These are the activations of a small neural network, seen along a few directions. Each row is one input.
Each table varies a few parts of the input and shows all the possible inputs, shuffled.
A made-up example of a description, with smaller parts first: one of 6 places along a line, together with either a single point or one of 9 places around a ring or (one of 2 separate values, together with one of 5 places around a ring).
Shared parts are said once, and a part with two or three values counts as separate values.
(in the rows, 128 means zero)

Other details of the inputs vary at random and push rows far along two fixed directions, the same in every table; ignore that.

Rows:
R1: [112 131 131 143 151  76 109 177 113 106 134 125 130 167 148 137]
R2: [112 133 125 164 156  68 127 158 147 114 133 136 147 144 156 123]
R3: [156 118 107 115 131 156  99 143 158  92 191  89  87 125 112 110]
R4: [159 117  97 138 162  97 126 161 147  85 182 117 106 158 110 105]
R5: [ 97 148 154 154 100 111 145  82  94 155  76 176 193 146 148 143]
R6: [141 120  94 134 173  91 152 117 170 101 175 118 110 164 132 122]
R7: [106 154 163 150  89 115 171  73 104 141  72 175 185 154 132 139]
R8: [136 128 112 134 179 108 149 180 149 148 131 161 138 169 148 141]
R9: [140 109 101 100 135 153 119 107 166 105 185  83  81 144 125 124]
R10: [154 124  99 147 168  95 134 154 162  86 182 124 117 144 118 105]
R11: [166  88  89  92 160 155 113 126 157 127 169  92  83 116 109 127]
R12: [ 93 161 179 136  92 115 125 152  70 151  57 162 161 126 139 141]
R13: [132 121 127 140 162  61 132 172 107 107 119 126 123 148 137 127]
R14: [147 104 107 123 159 119 111 132 164 107 169  74  86  76 132 110]
R15: [125 119 122 112 160  86 153 172 128 116 112 142 108 175 146 157]
R16: [129 124 113 134 167  77 169 154 161 123 109 152 128 154 158 144]
R17: [128 141 162 149  96 122 138 132  56 129  64 179 174 143  94 127]
R18: [109 166 167 158  86 128 153 131  84 139  82 180 190 138 113 122]
R19: [102 146 180 134  94 106 127 142  57 134  55 151 163 132 134 148]
R20: [143 113  91 122 168  93 144 124 155  98 175 109 100 177 122 120]
R21: [145 107  92 117 183  85 157 147 169 111 147 118  92 134 139 138]
R22: [134 113 110 118 167  68 163 158 125 116 111 141 111 167 131 147]
R23: [120 110 133  84  61 226  83  34 111 151 140  73 110  66 112 130]
R24: [144 128 143 117  51 222 107  47 145 130 139  89 129  34  92  98]
R25: [112 131 166 116 104 140 140 131  69 154  57 181 169 160 120 162]
R26: [161 115 106 114 142 167  90 159 156 100 177  95  83 119 111 117]
R27: [ 92 155 154 150  99 123 145  95  79 170  84 174 187 147 145 145]
R28: [118 153 164 161  97 130 143 130  95 133  61 187 193 128 115 124]
R29: [ 99 146 175 153  98 102 146 122  88 141  52 162 183 107 142 131]
R30: [152 129 108 116 139 178  88 167 166 117 177 103  82 111 116 109]
R31: [126 152 130 143 139 106 128 186 132 110 145 159 133 175 128 118]
R32: [161 101  91 108 160 161 119 124 198 133 169 102  98 103 137 126]
R33: [122 130 144  88  49 232 110  39 131 156 137  88 101  72 107 119]
R34: [117 126 146 114  59 213  85  60 127 161 140  63 113  18 112 112]
R35: [129 113 105 148 174  78 116 153 158 102 173  99 110 125 140 115]
R36: [132 117 138  85  64 225 129  50 135 172 111  81  96  25 113 132]
R37: [116 125 135  90  58 231  82  44 122 169 143  86 107  62 122 125]
R38: [ 96 140 151 147 108 104 147  78  74 151  78 171 189 145 131 143]
R39: [130 129 124 121 163 121 132 184 136 145 124 166 124 178 146 146]
R40: [132 128 108 138 175  97 122 185 163 119 163 103 102 119 154 118]
R41: [121 146 164 157 101 124 145 124  73 130  64 185 186 125 101 124]
R42: [157 126  98 128 152 169 104 160 178 118 184  97  95  98 116 103]
R43: [104 148 133 145 145  86 107 185 124 125 134 136 130 160 152 132]
R44: [119 133 127 117 153 100 152 175 136 136 111 152 107 166 154 150]
R45: [101 160 162 147  90 125 171  90  91 156  80 173 179 157 130 139]
R46: [148 101 134  86  78 229 112  38 128 164 116  92 117  31  90 128]
R47: [136 106  80 123 180  91 118 132 146 111 181 105 107 169 138 125]
R48: [134 109 102 137 165  78 106 158 138 100 171  92 102 139 133 117]
Each input here is: one of 6 places around a ring, together with one of 8 places around a ring.
Changing only the place on the ring of 8 turns R20 into R48. The same change can be made to R6. Which row results?
Answer: R35
Start at R12 and move only the place on the ring of 6, one step at a time. The first step leads to R40. Which rows follow, in order?
Answer: R29, R14, R13, R19

Rows:
R49: [129 138 131 130 111 142 118 135 140 117 158 105 125 123 125 112]
R50: [118 153 156 158 104 135 123 126  98 135  90 161 160 110 114 125]
R51: [113 135 169 117  78 173 141  90 102 152  68 164 164 110 111 144]
R52: [139 136 130 119 117 158 125 148 145 125 122 108  98  97 138 137]
R53: [139 118  84 122 154 118 129 109 171 127 182  95  88 129 145 118]
R54: [134 130 124 119 105 168  96 113 146 124 168  88 114  92 118 108]
R55: [114 147 141 156 137  85 134 167  80 109 100 179 163 164 125 123]
R56: [144 122 112 101 118 178 131 106 151 154 143 114  96  96 115 122]
R57: [126 125 147 114 112 146 135 118  93 139  97 148 152 142 111 147]
R58: [134 137 111 162 192  31 156 230 138  76 155 160 137 225 143 120]
R59: [135 118 109  99 124 168 109 111 171 133 169 101  83 118 128 125]
R60: [106 118 144 129  98 113 123 125  88 139  83 141 150 111 111 138]
R61: [131 140 134 169 168  42 148 198 114  99 115 172 163 218 131 120]
R62: [ 98 139 149 136 134  89 142 141 114 134 126 121 131 131 139 133]
R63: [117 143 142 128  93 136 159  71 101 158  80 150 156 107 123 127]
R64: [155 100 103 118 167 132  99 151 176 126 167  85  84  93 141 120]
R65: [114 148 164 121  80 149 134 130  77 130  64 138 134 117 124 144]
R66: [122 131 128 150 162  57 161 144 104 113 104 165 170 193 140 152]
R67: [109 135 149 139 140  91 155 146 120 133 115 129 135 117 133 131]
R68: [144 122 107 130 140 148  91 135 144 102 167  96  93 103 108 105]
R69: [141 121  93 103 148 151 118 131 167 142 181 103  78 132 132 123]
R70: [128 113 117 126 128 141 127  90 140 130 148 103 129 120 140 134]
R71: [112 138 157 120  87 159 148 100 109 153  73 168 151 120 115 136]
R72: [133 138 158 127  66 182 128  96 119 136 115 114 142  74 104 112]
R73: [111 133 160 128  85 147 147  62 108 140  73 149 171 103 123 135]
R74: [122 122 144 139 149  82 126 162  94 128  88 150 144 153 137 136]
R75: [145 127 117 128 119 171 101 119 146 122 162 105 108  71 116 110]
R76: [123 129 124 133 135  87 149 111 126 111 113 149 134 158 131 134]
R77: [139 128  95 143 218  43 160 220 133 110 149 171 127 236 147 146]
R78: [144 112  91 118 157 126 134 108 191 110 169 103  93 116 139 113]
R79: [108 151 142 145 112 129 114 134  96 130 118 151 154 127 129 120]
R80: [146 102 106 110 134 141 117  86 163 102 166  88  97 109 124 126]
R81: [122 129 148 124 119 151 146 124 108 149  92 157 161 134 120 147]
R82: [113 132 149 121 112 148 133 119 100 151 102 150 159 147 128 148]
R83: [126 145 169 148  76 150 134 104  99 146  78 147 176 111 105 117]
R84: [147 107 100 117 151 149 129  98 170 121 162  89 114 102 133 124]
R85: [124 146 105 172 204  37 131 220 138  98 160 170 145 217 160 124]
R86: [111 133 125 156 198  31 132 213 122 120 115 165 148 206 170 141]
R87: [119 144 143 111  92 172 112 125 122 135 113 101 107  98 137 136]
R88: [118 136 141 135 109 135 160  83  98 153  85 145 166 117 127 133]
R89: [135 136 147 131  87 167 119 107 123 133 123 123 143  81 109 114]
R90: [129 129 132 132 163  71 130 191 106 113 101 156 133 174 155 139]
R91: [144 109 110  96 122 166 115 111 156 121 156 105  80 116 111 124]
R92: [156 114  98 126 153 138  96 144 152  99 187  95  93 114 117 105]
R93: [126 122 136 120 133 120 136 140 120 118 112 156 135 166 121 143]
R94: [149 115 101  95 131 162 122 117 147 136 161 102  79 117 110 122]
R95: [153 113 102 124 146 134 105 148 158  94 187  91  94 118 116 104]
R96: [123 138 135 126 103 114 152  82  95 142  94 144 144 130 117 135]
R97: [127 134 119 149 163  60 165 141 104 122 114 158 155 187 140 145]
R98: [140 129  84 142 184 115  89 174 181  98 205  96  85 137 137 107]
R99: [137 104  99 120 145 135 115  98 181 108 184  89  95 121 145 126]
R100: [148 111  80 113 186 130 120 163 177 126 202  99  80 159 144 129]
R101: [156 112 114 106 143 151 101 144 164 128 151  92  88  85 145 127]
R102: [104 137 168 117  79 163 129  92  98 152  83 158 160 131 120 147]
R103: [127 127 139 108 111 152  99 126 122 142 119 106 117  99 147 133]
R104: [153 124 109 132 139 155 102 133 159 118 172 104 108  91 120 107]
R105: [106 135 152 136  82 147 148  63  80 161  86 139 165 116 130 140]
R106: [119 136 155 123  98 164 153 105  88 168  76 162 161 121 116 142]
R107: [103 136 147 135  91 124 143  74 110 140  94 150 151 131 137 134]
R108: [102 125 123 137 133  90 119 156 122 137 117 137 142 138 136 137]
R109: [121 143 150 150 106 123 123 130 113 132 113 137 160 148 123 116]
R110: [126 112 137 106 114 147 121 101 128 125 151  70  89  69 109 119]
R111: [131 103 110 117 122 147 106 125 158 137 145  95 105  70 118 123]
Changing only one part turns R67 into R62. The same change can be made to R88. Which row results?
Answer: R105
Changing only one part turns R71 into R59. The same change can be made to R101. Which row results?
Answer: R103
Describe the family of inputs behind these rows.
Answer: one of 3 separate values, together with either one of 5 places along a line or one of 6 places along a line or (one of 2 separate values, together with one of 5 places around a ring)
Change only the choice among 2 separate values in R73. List by row number the other rows that result.
Answer: R51
Change only the choice among 3 separate values in R102. List by row number the other rows that result.
Answer: R51, R93

Rows:
R112: [153 118 116 119 129 167 101 134 159 113 164  91  93  85 112 110]
R113: [152 117 108 115 134 168  98 136 167 120 172  81  83  76 116 109]
R114: [132 124 128 124 111 152  96 120 125 122 154  98 114  97 118 112]
R115: [145 119 112 119 142 137 103 153 144 109 165  98  94 123 122 115]
R116: [154 103  77 114 184 127 125 139 202 119 195  92  79 126 147 120]
R117: [145 115 101 122 144 137 133 113 158 123 157 118 111 130 123 122]
R118: [130 120 131 104 107 162 139  89 128 148 117 122 120 103 118 137]
R119: [120 131 124 143 147  96 146 123 131 130 121 147 151 156 144 134]
R120: [143 124 107 128 150 144 100 154 162 116 170 106 103 111 132 116]
R121: [109 142 156 131  99 135 117 131  87 140  88 147 152 127 128 136]
R122: [138 124 137 126 105 156 108 119 133 118 135 101 120  83 109 112]
R123: [144 117  90 133 203  61 157 188 169 100 160 150 111 204 151 140]
R124: [115 143 144 142 140  85 138 179  96 125  94 161 146 164 135 135]
R125: [126 122 126 123 114 134 135  88 120 129 125 119 128 123 120 131]
R126: [110 155 161 153 120  99 139 167  72 136  80 188 179 175 130 139]
R127: [114 138 169 130  66 158 113  95  75 139  88 131 152  90 103 121]
R128: [121 122 145 104  75 179 130  57 102 148 102 116 132  96 104 135]
R129: [133 125 106 144 165  83 150 141 144 111 143 140 135 169 136 127]
R130: [107 141 149 148 128  70 170 127  86 125  72 182 173 178 137 148]
R131: [137 111  90 115 178 112 126 139 174 116 176 106  93 156 147 134]
R132: [116 129 131 123 136 105 154 124 114 135 105 147 136 151 133 143]
R133: [140 111 102 121 154 127 131 114 169 127 164  97 105 114 142 124]
R134: [142 121 114 126 159 109 117 176 144 103 151 115 102 145 131 122]
R135: [133 119 128 108 104 165 133  85 126 142 124 122 124 114 111 134]
R136: [132 123 129 123 110 139 142  87 128 128 118 123 136 110 121 128]
R137: [142 121 121 122 121 154 103 128 150 121 157  86 101  76 115 109]
R138: [117 135 174 123  56 171 112  84  79 140  79 123 146  73 101 122]
R139: [139 111  90 125 179 100 125 134 175 112 181 103  96 150 150 130]
R140: [121 115 139  97  87 182 125  64 121 157 112 102 118  80 122 137]
R141: [129 142 103 132 155  94 153 150 178 110 166 130 108 180 155 125]
R142: [147 102 102  93 127 166 121  92 163 120 165  81  82  98 120 127]
R143: [145 115 113 112 126 154  95 127 155 118 170  72  81  77 118 109]
R144: [104 149 150 158 135  71 132 170  91 124  92 173 167 170 144 136]
R145: [126 140 153 136 119 121 133 157 101 126  92 157 148 144 123 133]
R146: [120 135 135 135 132 108 160 122 116 140  96 164 151 147 132 137]
R147: [110 138 142 141 134  80 164 123  97 133  88 164 157 160 138 145]
R148: [149 121 111 115 146 145 109 159 154 122 160  99  90 110 126 120]
R149: [110 147 152 152 123 106 135 162  99 138  83 168 163 140 135 136]
R150: [134 112 119 108  98 178 112  57 135 139 151  83 108  83 113 123]
R151: [121 131 136 127 115 142 138  93 123 148 106 146 149 126 130 134]
R152: [109 145 158 145  98 130 120 125  95 135  93 148 166 114 125 127]
R153: [140 119 115 122 133 134 142 111 146 125 132 131 122 126 126 128]
R154: [115 125 140 125 114 125 142  92 113 146 104 130 139 118 137 139]
R155: [115 138 130 154 145  81 156 131 111 128 109 166 169 178 138 135]
R156: [126 139 126 159 164  69 134 190 125 101 135 156 148 173 133 120]
R157: [124 134 138 128 114 137 110 139 104 128 124 129 132 129 122 124]
R158: [131 114 117 105 114 164 119  83 135 138 146 101 110 113 118 130]
R159: [129 121 127 113 116 155 103 133 131 133 135  98 104  96 128 125]
R160: [120 145 150 143 105 141 119 133  96 135 106 152 158 122 117 122]
R161: [101 142 177 131  58 155 118  94  69 157  63 138 161  81 117 133]
R162: [129 136 107 154 203  49 139 236 146 109 141 162 127 204 162 139]
R163: [118 125 141 115 111 144 145 101 118 155  99 142 140 124 132 144]
R164: [104 153 167 156  96 112 131 135  72 134  81 170 186 137 120 126]
R165: [131 130 101 158 201  49 130 220 163  98 162 138 122 177 158 124]
R166: [116 129 156 108  61 190 131  51  91 166  87 136 153  97 104 138]
R167: [123 130 134 129 105 147 138  88 114 148 110 146 151 127 119 129]
R168: [127 127 124 131 134 114 150 110 129 131 121 131 137 127 131 131]
R169: [168 107  80 117 169 156  89 159 197  96 220  68  62  99 120  99]
R170: [122 146 139 130 102 161 118 131 147 118 152 106 107 106 127 113]
R171: [125 140 130 141 153 100 125 182 122 123 123 154 139 166 143 135]
R172: [127 144 138 149 152  87 137 189 107 117 113 168 149 180 132 132]
R173: [133 116 117 108 128 154 126 101 150 141 142 116 114 122 131 135]
Describe the family of inputs behind these rows.
Answer: one of 2 separate values, together with either a single point or (one of 5 places around a ring, together with one of 6 places around a ring)
Changing only the choice among 2 separate values turns R155 into R164. The same change can be made to R129. Which row results?
Answer: R156
Changing only the choice among 2 separate values turns R123 into R145. The same change can be made to R173. Which row results?
Answer: R171
Change only the choice among 2 separate values in R114. List by row number the other rows that result.
Answer: R150
Change only the place on the ring of 5 in R128. List by row number the other rows that result.
Answer: R117, R125, R129, R135
Change only the place on the ring of 5 in R127. List by row number the other rows that result.
Answer: R115, R156, R169, R172
Change only the choice among 2 separate values in R119. List by row number the other rows that result.
Answer: R152
